A small network was shown many inputs. Here are its activations along a few directions, one row for each input.
Each table varies a few parts of the input and shows all the possible inputs, shuffled.
Descriptions start from the smaller parts, as in this example, which fits no table here: line(4) and (point or ring(9) or (values(2) and ring(5))).
Shared parts are said once, and a part with two or three values counts as separate values.
(in the rows, 128 means zero)

Table:
row 1: [125 121 116  95 112 136 130 135 134 121 143 131 130]
row 2: [114 120 123  98 106 125 139 129 123 122 128 132 139]
row 3: [133 105 116 121 144 123 126 122 143 121 125 104 121]
row 4: [155 200 148 212 106 184 123 143  91 141 132 162 153]
row 5: [114 126 128  97 124 118 133 138 135 125 145 146 117]
row 6: [117 120 128  88 113 118 123 130 117 124 128 136 127]
row 7: [122 105 122 125 137 112 136 116 131 123 111 105 130]
row 8: [122 110 128 124 155 105 129 124 143 125 128 119 109]
row 9: [126 113 125 126 145 112 126 120 152 133 127 114 119]
row 10: [125 104 128 114 143 105 119 118 125 125 111 109 118]
row 11: [166 184 148 237 136 171 121 130 100 143 114 136 146]
row 12: [118 129 125  99 114 125 130 133 144 133 143 141 127]
- What do these inputs look like to the network? => values(2) and (point or ring(5))
- The inputs of row 7 and row 2 match in every part but the values(2) part. If row 3 is changed in the same way as row 7 into row 2, which row does it become? => row 1
- Change only the values(2) part in row 8. List by row number the other rows that result. => row 5

Table:
row 13: [123 141 144 124 118 122 115 131 100 131 119 146 127]
row 14: [120 103 110  92 122 122 133 125 162 125 141 114 127]
row 15: [123 131 143 153 146 107 128 122 115 134 110 128 121]
row 16: [137 102 115 133 153 124 125 119 147 121 124  96 118]
row 17: [133 116 128 153 135 125 133 112 115 125  98 102 142]
row 18: [110 134 129  90 110 123 134 141 122 123 145 156 123]
row 19: [136 126 127 126 107 139 122 122  98 124 106 117 148]
row 20: [130 117 131 131 164 107 122 128 149 130 135 124 100]
row 21: [121 118 114  93  99 140 140 132 119 115 132 126 144]
row 22: [163 201 142 225 119 190 126 144 118 146 146 159 147]
row 23: [112 118 125  89 133 109 130 133 164 134 152 141 109]
- What do these inputs look like to the network? => point or (values(2) and ring(5))

Table:
row 24: [113  66  98  38 135  94 127 133 164 111 148  99  99]
row 25: [137 158 129 164  99 162 139 135 111 127 129 139 157]
row 26: [148 150 136 177 149 137 119 126 124 133 120 133 125]
row 27: [ 99  70 110  56 139  90 113 107 159 112 122  95 112]
row 28: [129 175 140 162 103 160 129 144 121 140 149 162 140]
row 29: [143 162 135 155 109 163 128 133 102 137 125 141 146]
row 30: [ 84  77 118  52 129  66 140 122 138 118 121 113 108]
row 31: [149 140 134 179 149 142 127 120 118 136 108 113 131]
row 32: [137 153 141 184 144 138 130 129 135 141 134 132 124]
row 33: [145 161 144 155 107 156 115 140  92 132 130 150 140]
row 34: [140 173 134 154 108 158 119 140 110 134 136 162 140]
row 35: [ 97  82 113  37 136  97 147 128 147 105 141 130 109]
row 36: [106  79 117  42 124  84 137 117 167 135 129 118 121]
row 37: [143 135 128 188 141 140 138 120 125 128 113 111 142]
row 38: [151 140 144 177 147 134 114 128 108 132 114 122 126]
- What do these inputs look like to the network? => values(5) or (values(2) and line(5))

Table:
row 39: [143 139 122 183 154 143 133 128 132 114 129 119 125]
row 40: [109 105 117  87 108 128 142 123 100  99 114 119 143]
row 41: [129 161 139 162 132 144 151 136 154 152 150 153 129]
row 42: [132 160 132 159 136 159 137 146 129 123 158 149 118]
row 43: [124 106 105  95 121 138 116 116 167 125 140 108 131]
row 44: [120 101  99 100 127 144 147 126 148 101 141 108 133]
row 45: [117 162 153 149 114 128 146 132 107 151 122 163 139]
row 46: [117 139 119 116 104 133 156 140 168 140 162 149 138]
row 47: [128 142 147 172 132 112 142 113 108 142  93 134 148]
row 48: [158  99 111 135 151 136 121 124 144 125 123  85 119]
row 49: [133 107 107 154 143 139 136 125 136 108 129  87 125]
row 50: [ 91  95 144  94 206  41 121 130 179 134 147 141  51]
row 51: [137 110 116 149 138 135 108 117 154 130 127  88 125]
row 52: [121 110 125 141 125 123 131 121  87 106 101  97 136]
row 53: [133  98 120  68 118 124 124 121 107 117 108 116 136]
row 54: [144 154 149 128 126 139 116 141  88 138 126 157 120]
row 55: [109 138 126 101  93 135 137 148  98 108 140 155 136]
row 56: [112 145 130  95  87 128 106 138 118 131 140 154 134]
row 57: [168 129 125 164 162 139 118 126 140 132 123 117 118]
row 58: [134 132 128  81 100 129 119 146 104 126 136 152 128]
row 59: [145  93 103  81 137 140 130 125 155 119 136 105 127]
row 60: [118 112 134 143 121 108 145 110 112 135  93 100 148]
row 61: [147 129 113  95 119 144 125 149 150 128 165 143 119]
row 62: [130 141 139 170 136 127 128 124  83 113 101 130 137]
row 63: [120 161 146 146 119 144 131 143  82 121 130 159 128]
row 64: [105 108 125  88 103 112 156 111 126 128 105 121 155]
row 65: [134 144 147 165 131 123  99 115 102 134 100 130 136]
row 66: [157 152 135 141 144 155 122 144 136 140 153 147 110]
row 67: [141 141 131 186 151 127 147 118 157 144 120 123 137]
row 68: [123 167 151 141 114 138 101 133 102 143 129 158 127]
row 69: [144 102 129 121 132 119 115 120  94 123  97  96 130]
row 70: [135 165 138 155 131 153 107 136 148 144 157 149 118]
row 71: [105 141 133 103  86 118 151 136 123 138 133 158 146]
row 72: [113 111 122  82 102 121 111 113 120 123 113 118 141]
row 73: [147 142 131 178 149 138 104 120 151 136 127 120 125]
row 74: [155 132 143 150 143 124 113 123  90 130  96 128 129]
row 75: [117 103 107 101 122 128 161 114 173 131 132 110 145]
row 76: [124 143 116 109 104 142 111 141 163 133 168 145 125]
row 77: [120 135 112 114 111 150 142 151 144 109 170 146 127]
row 78: [130 109 115 156 140 124 150 115 161 137 120  90 137]
row 79: [ 80  99 162  79 185  25 116 125 130 134 123 152  59]
row 80: [125 114 133 136 120 119 103 113 106 128 100  98 136]
- The inputs of row 66 and row 54 match in every part but one. If row 61 is changed in the same way as row 66 into row 54, which row does it become? => row 58
- The inputs of row 50 and row 79 match in every part but one. If row 39 is changed in the same way as row 50 into row 79, which row does it become? => row 62
- What do these inputs look like to the network? => values(2) and (point or (values(4) and ring(5)))
- A walk changes only the ring(5) part. It starts at row 40 and steps to row 52. List the rest of the walk in order. => row 62, row 63, row 55
- Change only the values(4) part in row 47. List by row number the other rows that result. => row 62, row 65, row 74
- Change only the values(2) part in row 74. List by row number the other rows that result. => row 57
